[[141 120 125 132 127 135 152 114 155 142 117 133 134 133]
 [144 139 120 134 106 121 105 123 115 147 142 135 138 115]
 [136 123 123 132 123 136 153 113 158 145 120 134 136 130]
 [118 127 145 117 137 125 150 146 123 109 124 106 132 124]]
Indices start at 0.
The entry just right of the smallest entry -> 123
The smallest entry is 105
Read off the entry just right of the largest entry.
145
The entry in row 1 and column 1 -> 139
The entry in row 2 and column 0: 136
The entry at row 0, column 1: 120
The entry directly below the smallest entry is 153
Read off the bottom entry of the column that holds the largest entry.
123
Read off the entry directly above the smallest entry.
152
The entry at row 0, column 0 -> 141
Read off the entry at row 1, column 0.
144
The entry at row 0, column 2 -> 125
The entry just right of 118: 127
The top-right entry: 133
Read off the entry just left of 138.
135
The entry in row 1 and column 2 -> 120
The top entry of the column that holds the largest entry is 155
Read off the bottom entry of the column that holds the smallest entry.
150
Read off the entry directly above the largest entry.
115

M =
[[118 139 133 137 121 115 143 136 130 135 125 133 115 117]
 [122 122 121 119 134 125 131 134 124 127 119 133 118 124]
 [139 118 121 128 133 120 123 120 122 135 120 126 131 133]
 [127 129 128 119 120 131 124 123 134 119 132 125 122 119]
 [128 132 125 107 127 144 131 136 146 114 139 139 114 113]
 [118 125 124 142 129 118 130 133 116 129 123 127 132 127]
 [144 122 119 128 122 141 105 114 134 107 147 122 148 125]
 [118 144 123 144 121 121 145 149 140 124 139 147 115 103]
 [118 135 135 112 130 146 109 121 120 116 130 116 138 143]
 [120 136 141 138 113 117 135 122 127 135 125 119 123 126]
 [113 142 132 113 118 141 117 127 132 109 136 123 124 122]
 [126 138 136 112 110 141 126 123 147 112 143 125 117 112]
 [149 126 128 137 120 134 115 113 138 120 146 122 147 127]]
Counting starts at 0.
The bottom-right entry -> 127
The entry in row 0 and column 1 -> 139
Which number is the entry in the top-left corner? 118
The smallest entry -> 103
Which number is the entry in the top-right corner? 117
The entry directly above the smallest entry -> 125
The entry at row 2, column 2 is 121
Which number is the entry in row 1 and column 2? 121
The entry directly below the smallest entry is 143
Which number is the entry in row 2 and column 0? 139
The entry just right of 110 is 141
Which number is the entry in row 1 and column 0? 122
The bottom-left entry: 149
The entry at row 2, column 1: 118
The entry in row 0 and column 2 is 133

grid = 139,113,115,108,126,128,121,149,127,111
Find the third entry from the left.
A: 115
Find the 1st entry from the right.
A: 111

Questions about the table below.
1) Report the smallest entry.
2) Report the 1st entry in reading order.
3) Report the largest entry.
[[142, 135, 126, 131, 124, 117, 121, 116, 109, 147, 119, 101, 125, 134], [153, 124, 140, 118, 138, 123, 123, 137, 129, 121, 129, 153, 158, 141], [152, 135, 114, 141, 112, 134, 111, 119, 140, 120, 128, 139, 123, 127], [110, 118, 153, 130, 131, 126, 121, 100, 109, 145, 131, 120, 129, 119], [134, 123, 128, 138, 99, 128, 141, 124, 156, 140, 116, 117, 124, 106], [135, 146, 125, 123, 110, 137, 146, 133, 124, 120, 150, 134, 140, 100], [126, 157, 119, 139, 124, 130, 137, 131, 130, 109, 140, 127, 107, 127], [148, 131, 136, 127, 145, 138, 113, 118, 106, 116, 120, 116, 130, 143], [127, 145, 138, 148, 134, 105, 142, 140, 135, 148, 132, 152, 134, 137], [147, 156, 132, 141, 126, 128, 145, 112, 135, 108, 133, 120, 128, 139]]
1) 99
2) 142
3) 158
